A small network was shown many inputs. Here are its activations along a few directions, one row for each input.
In each table, some parts of the input vary, and every possible input appears once, in random order.
A made-up example of a description, with smaller parts first: one of 4 places along a line, together with either a single point or (one of 2 separate values, together with one of 5 places around a ring) or one of 11 places along a line.
Shared parts are said once, and a part with two or three values counts as separate values.
(in the rows, 128 means zero)

Other details of the inputs shift rows strongly along two fixed directions, in all tables alike. That doesn't count.

A family of inputs:
R1: [ 80 133 163 166 142  95 143 134 125 116 111  71]
R2: [ 72 135 115 158 142 155 124 202 139 122 154 142]
R3: [130 140 101 123 130 159 111 158 138 138 149 167]
R4: [ 89 133 120 165 127 144 116 203 164 113 158 119]
R5: [109 108 136 130 157 105 112  93 120 127 117 116]
R6: [166 123 119  89 125 126 126  67 103 149 109 142]
R7: [106 120 139 132 142 118 146 110 102 134 110 112]
R8: [ 73 125 165 156 150 107 144 142  92 114 107  88]
R9: [ 67 110 111 158 152 142 105 189 157 114 167 139]
R10: [134 144 108 137 121 150 103 176 169 127 160 144]
R11: [ 90 142 122 167 127 140 120 202 166 117 162 121]
R12: [192 118  82 102  89 164 112 136 172 138 171 161]
R13: [ 91 143 124 163 128 136 119 204 175 108 153 127]
R14: [130 129 152 122 138 112 131  98  91 130 102 112]
R15: [119 100 133 123 145  98 128  78 127 121 113 120]
R16: [121 131  97 126 128 161 122 177 152 126 154 172]
R17: [186 120 124 103 100 109 137  64 137 133 112 122]
R18: [183 118 125 104 103 112 136  67 139 129 113 119]
R19: [ 63 139 161 161 159 102 152 135 105 113  98  96]
R20: [ 82 138 130 151 152 154 107 212 130 114 149 138]
R21: [ 74 129 168 145 161 109 126 142  90 113 100  91]
R22: [134 118 145 133 123 105 140  92 124 126 112  86]
R23: [135 125 110 113 117 153 117 167 140 118 149 163]
R24: [134 133  95 121 119 157 123 160 149 129 151 174]
R25: [118 124 143 128 134 114 150  90  99 140 106 113]
R26: [119 126 148 141 123 103 139 108 128 126 116  91]
R27: [168 117 117  87 116 121 141  63 112 140 107 145]
R28: [160 128 113 101 130 138 124  95 115 149 123 152]
R29: [119 124 143 132 127 126 138 130 106 130 125 121]
R30: [139 139 104 136 118 152 100 175 168 127 159 145]
R31: [123 130 148 139 127  99 141 109 136 116 109  96]
R32: [140 136 105 134 120 155 100 174 169 124 160 143]
R33: [ 64 139 164 159 168 109 136 134  98 124  97  95]
R34: [124 138 151 129 140 116 131 114  96 130 110 114]
R35: [ 77 135 169 156 151 102 147 142 100 106 101  94]
R36: [130 125 146 134 136 112 123 107 128 121 109  90]
R37: [128 133 148 141 125  97 143 103 135 120 108  98]
R38: [107 130 144 133 139 114 147 109 112 126 103 120]
R39: [232 112  96  75  83 133 129  55 153 140 131 151]
R40: [180 119 128  93 109 118 141  70 106 135 110 141]
R41: [120 117 135 117 134 116 143  92  99 137 108 116]
R42: [121 128 148 132 130 116 144 114  97 130 116 111]
R43: [134 118 147 117 132 111 143 100 102 122 103 118]
R44: [185 117  86  86  94 168 114 138 137 144 166 183]
R45: [195 142  88 106  96 154 104 131 170 147 163 169]
R46: [140 137 145 130 129 103 128  92 127 134 108  98]
R47: [131 134 111 127 117 159 119 183 147 120 156 168]
R48: [132 140 113 126 126 163 106 182 138 131 157 165]
R49: [133 137  96 126 117 161 127 159 141 142 160 167]
R50: [122 139 144 127 144 113 138  90  96 140 101 116]
R51: [225 109 100  67  89 141 134  58 110 158 135 167]
Description of these inputs: one of 3 separate values, together with either a single point or one of 6 places along a line or (one of 2 separate values, together with one of 5 places along a line).
Q: The inputs of R50 and R19 match in every part but the choice among 3 separate values. If R3 is changed in the same way as R50 into R19, which row does it become?
A: R24
Q: The inputs of R11 and R37 match in every part but the choice among 3 separate values. If R42 is changed in the same way as R11 into R37, which row does it become?
A: R35
Q: Which other rows does R41 become when the place on the line of 5 takes its other values? List them by row number.
A: R2, R7, R25, R49
Q: Which other rows does R26 become when the place on the line of 6 takes its other values? List them by row number.
A: R1, R4, R11, R12, R22
Q: Which other rows does R7 become when the choice among 2 separate values takes its other values? List them by row number.
A: R51

A family of inputs:
R52: [114 111 143 121 137 107 153  87  88 132 105 123]
R53: [184 116  76  89 108 178 100 145 157 144 175 202]
R54: [127 148 134 141 116 139 138 173 132 118 136 120]
R55: [128 111 135 110 130 118 147  90  99 130 107 132]
R56: [ 95 147 116 146 144 156  98 198 144 127 152 143]
R57: [107 129 165 131 152  94 144  81  77 133  81  92]
R58: [217 131 120  96  86 116 133  64 141 145 128 129]
R59: [154 135 147 126 100 111 156 109 117 125 111 104]
R60: [ 82 142 137 154 156 144 115 187 131 122 137 128]
R61: [ 89 127 112 143 146 153  98 195 144 119 156 146]
R62: [140 134 122 115 121 135 142 114 109 144 127 151]
R63: [ 70 123 129 150 156 138 118 185 123 115 138 133]
R64: [ 75 145 134 153 152 143 122 185 121 118 137 131]
R65: [140 140 158 132 126 109 139 103 109 125 100  88]
R66: [ 60 106 131 173 150 109 131 147 168 107 134  86]
R67: [102 105 148 140 158  70 136  53 132 116  87  79]
R68: [177 137  77  92  96 183 116 155 150 149 168 206]
R69: [143 115 118 105 128 133 130  98 108 132 127 148]
R70: [231 134 103  92  83 139 117  77 146 151 138 153]
R71: [108 120 123 145 136 119  99 146 173 116 147 114]
R72: [143 132 160 133 108  94 157  97 121 122  99  82]
Q: What do these inputs look like to the network?
A: either one of 3 separate values or one of 6 places around a ring or (one of 2 separate values, together with one of 6 places along a line)
Q: Which other rows does R63 become when the choice among 2 separate values takes its other values? List them by row number.
A: R57
